Each row below is a small network's average activation on inputs in which a field has the value named, seen along a few directions.
Values that are neighbours, or in one group, have similar rows; names and order tell nothing.
(in the rows, 500 means zero)
Random noise pushes rows far along 2 fixed directions. That doesn't count. These rows show it; they differ only by the noise:
504; 580; 419; 424; 417; 538; 522; 341; 586; 554; 443; 634; 316; 525; 488; 520; 469; 392
550; 559; 394; 437; 283; 539; 541; 363; 618; 542; 418; 618; 374; 505; 542; 561; 556; 391
440; 611; 434; 368; 617; 607; 453; 254; 593; 603; 530; 710; 131; 592; 393; 466; 317; 321
459; 602; 427; 380; 559; 595; 468; 272; 598; 592; 510; 694; 172; 577; 419; 482; 358; 333


Y, 20 values:
y2: 407; 466; 564; 513; 570; 496; 427; 533; 520; 595; 440; 545; 379; 550; 419; 375; 544; 552
y19: 497; 345; 508; 422; 631; 555; 383; 501; 399; 519; 605; 424; 519; 613; 415; 582; 384; 500
y4: 689; 253; 225; 486; 258; 783; 389; 501; 663; 449; 720; 541; 412; 604; 576; 709; 518; 254
y20: 609; 475; 403; 554; 351; 569; 644; 622; 601; 466; 585; 369; 744; 451; 578; 552; 767; 442
y9: 504; 639; 527; 438; 424; 479; 678; 495; 461; 450; 357; 641; 604; 294; 758; 348; 533; 653
y11: 377; 593; 339; 422; 595; 632; 550; 415; 461; 536; 569; 653; 233; 476; 350; 425; 349; 350
y15: 443; 485; 468; 783; 659; 421; 370; 678; 444; 453; 444; 384; 523; 460; 496; 395; 471; 701
y12: 542; 521; 659; 469; 592; 485; 455; 395; 520; 467; 659; 325; 449; 580; 359; 634; 471; 418
y13: 648; 589; 538; 560; 397; 331; 495; 407; 491; 468; 545; 428; 576; 492; 541; 507; 655; 472
y5: 685; 372; 437; 449; 157; 534; 457; 491; 546; 599; 490; 489; 731; 525; 716; 642; 677; 546
y8: 595; 448; 379; 485; 436; 520; 448; 636; 571; 544; 583; 620; 536; 523; 657; 593; 508; 502
y1: 647; 591; 521; 439; 405; 628; 477; 380; 654; 506; 672; 598; 519; 588; 555; 472; 571; 320
y17: 613; 337; 305; 369; 458; 779; 446; 668; 604; 502; 641; 579; 390; 555; 517; 502; 557; 324
y7: 532; 329; 592; 551; 93; 553; 358; 436; 572; 587; 465; 298; 606; 631; 605; 643; 671; 508
y16: 325; 489; 696; 724; 604; 240; 434; 495; 289; 625; 439; 413; 592; 500; 517; 422; 420; 658
y6: 562; 554; 391; 343; 152; 731; 562; 579; 741; 462; 441; 653; 443; 334; 634; 506; 622; 391
y18: 526; 564; 521; 392; 379; 493; 571; 357; 639; 496; 393; 743; 311; 427; 580; 456; 571; 454
y3: 493; 492; 626; 552; 877; 536; 527; 511; 501; 388; 668; 316; 481; 544; 296; 577; 360; 412
y10: 289; 417; 628; 604; 644; 453; 399; 701; 410; 449; 494; 330; 560; 547; 321; 568; 516; 654
y14: 518; 531; 482; 464; 321; 433; 575; 433; 517; 446; 352; 577; 537; 448; 544; 512; 553; 484
Each value of Y is a pair of two hidden parts, and every pair occurs once (4 first parts, 5 second parts).
Changing only the second part turns y18 into y9. y13 has the same second part as y18; what does that change turn y13 into?
> y1
Changing only the second part turns y16 into y7. y5 has the same second part as y16; what does that change turn y5 into?
> y19
Changing only the second part turns y8 into y4. y2 has the same second part as y8; what does that change turn y2 into?
> y10
Changing only the second part turns y14 into y11. y12 has the same second part as y14; what does that change turn y12 into?
> y3
